Here are a small network's activations along a few directions, averaged over the inputs that share one value of a field.
Related values have similar rows: they may be neighbours, one step apart, or belong to one group.
In the rows, zero is written as 500.
Strong random noise was added to every row along 18 fixed directions; ignore it. To show where, here is one row again and again, with new noise each time:
[498 501 394 618 643 519 567 459 491 605 482 495 314 507 743 514 533 539
 495 538 587 431 505 424 681 462 608 663 445 580 510]
[464 613 534 488 556 504 569 541 394 571 532 425 630 638 487 614 542 558
 429 407 544 485 539 512 589 394 512 429 595 450 378]
[373 703 433 566 288 661 561 302 448 366 680 896 443 618 728 569 639 158
 573 549 613 478 318 476 665 605 566 496 514 687 444]
[581 385 459 658 651 517 455 588 394 569 354 464 451 624 672 284 397 509
 379 543 493 698 411 623 298 399 266 651 707 384 730]
[390 465 380 418 543 615 524 703 497 587 516 431 653 615 619 661 345 700
 679 378 529 703 535 598 452 443 444 543 534 451 373]
[574 594 516 543 532 650 501 541 576 507 459 557 534 497 487 528 620 398
 424 571 480 422 524 384 529 468 494 527 366 506 428]
[391 632 548 642 475 718 528 565 538 510 502 700 572 511 658 515 476 424
 443 609 630 592 590 607 388 611 333 431 500 549 306]
[512 493 539 522 623 477 500 465 598 390 500 569 390 360 585 352 267 463
 488 490 612 826 381 486 663 420 535 347 576 559 391]
[476 414 420 430 389 559 360 407 436 352 480 603 534 391 457 586 444 459
 546 507 386 615 552 689 254 578 368 230 601 564 493]
[429 451 515 461 408 482 625 388 614 725 526 257 470 615 482 520 479 541
 749 368 509 647 563 606 682 419 435 723 433 433 608]
[522 565 556 511 557 588 505 549 571 468 534 455 654 378 406 542 437 632
 409 631 707 598 669 648 431 659 330 429 506 456 432]
[573 470 431 429 608 666 324 576 490 478 507 578 652 573 531 638 387 611
 564 474 481 565 340 415 572 467 671 430 510 381 525]
[580 540 537 545 641 425 442 480 487 505 329 504 549 464 537 502 521 409
 324 530 324 495 371 475 455 495 496 325 622 458 535]
[419 564 417 539 460 562 490 584 496 306 441 502 583 697 608 568 439 581
 536 584 644 625 487 539 519 734 412 597 605 330 519]
[549 574 443 408 430 682 198 374 534 274 486 361 372 835 647 834 569 530
 531 467 549 309 602 417 625 553 512 510 362 508 374]
[525 562 542 570 444 471 633 264 435 435 560 544 393 387 550 494 395 411
 591 558 594 566 437 472 695 626 432 466 511 457 606]
[798 578 436 343 579 486 392 462 495 387 511 453 657 482 473 671 637 361
 330 527 289 315 299 436 479 533 509 457 416 585 635]
[373 254 497 569 610 299 310 426 619 537 418 529 271 538 635 553 529 525
 601 379 512 399 331 482 640 335 765 481 600 515 542]
[587 525 297 453 530 577 607 534 359 404 545 505 518 426 537 432 403 588
 453 528 449 672 571 512 540 534 588 471 469 599 464]
[447 495 402 490 440 680 516 536 554 440 526 581 591 521 423 543 563 521
 594 554 627 624 595 550 527 534 465 566 494 451 495]


Field N:
n11: [593 448 598 618 612 627 569 594 410 399 581 626 567 481 402 607 607 466
 438 479 781 373 576 475 526 266 270 547 556 435 445]
n4: [630 394 459 460 516 408 521 450 514 449 417 348 457 581 481 637 684 444
 464 406 342 305 579 553 586 482 454 620 431 547 603]
n1: [599 586 623 487 390 456 515 441 594 452 512 350 438 510 545 390 366 427
 449 543 405 555 508 554 432 616 331 534 353 547 505]
n6: [520 386 626 497 544 433 392 492 650 546 451 373 420 529 326 494 581 547
 502 458 617 403 512 468 581 372 480 607 509 392 573]
n8: [824 333 349 357 703 408 709 554 344 179 587 439 696 233 314 551 426 557
 405 464 511 602 490 544 695 427 461 419 516 517 629]
n3: [484 444 678 521 498 369 505 324 537 591 523 560 538 495 735 730 447 346
 585 369 400 360 381 652 651 585 489 348 500 618 478]
n13: [427 582 522 500 431 477 615 521 486 604 436 384 555 691 498 442 612 436
 506 428 409 523 538 472 561 451 483 613 526 418 552]
n14: [498 591 372 375 347 674 327 399 312 490 502 457 492 767 574 576 532 531
 418 438 221 431 664 521 366 535 636 362 429 642 366]
n7: [523 461 623 523 409 510 580 396 576 420 608 533 499 473 476 520 503 446
 577 493 616 423 541 516 636 570 435 577 356 508 527]
n9: [611 708 545 495 595 516 496 624 445 635 649 486 606 651 626 482 558 517
 296 551 633 360 406 515 418 554 408 714 493 605 536]
n15: [352 365 505 470 348 330 459 417 372 344 644 504 399 535 373 535 496 714
 486 371 572 363 713 615 575 512 826 233 536 632 300]
n16: [450 362 386 454 598 589 402 651 540 631 549 728 651 420 543 440 511 509
 535 522 538 637 418 669 329 405 574 530 610 636 559]
n12: [629 535 701 599 535 800 479 570 461 535 561 631 636 516 507 473 321 527
 477 518 539 491 578 385 530 477 467 430 312 355 415]
n2: [259 754 553 518 441 397 438 378 581 505 378 469 300 582 718 561 483 442
 534 588 555 457 481 439 504 767 432 488 605 542 358]
n5: [520 440 432 412 590 465 364 453 394 496 564 329 399 562 591 584 382 682
 559 474 654 504 541 544 495 481 449 564 600 493 590]
n10: [486 495 405 424 604 630 459 426 620 546 415 475 559 412 524 699 638 489
 556 570 558 503 642 556 527 572 427 489 502 539 533]
The values of N form a ring.
Which values are neighbours of n11? Give them in the order they are listed.
Answer: n6, n15
Which values are neighbours of n13? Give them in the order they are listed.
Answer: n12, n10
Which values are neighbours of n3? Give them in the order they are listed.
Answer: n16, n2
Which values are neighbours of n8? Give them in the order they are listed.
Answer: n1, n14
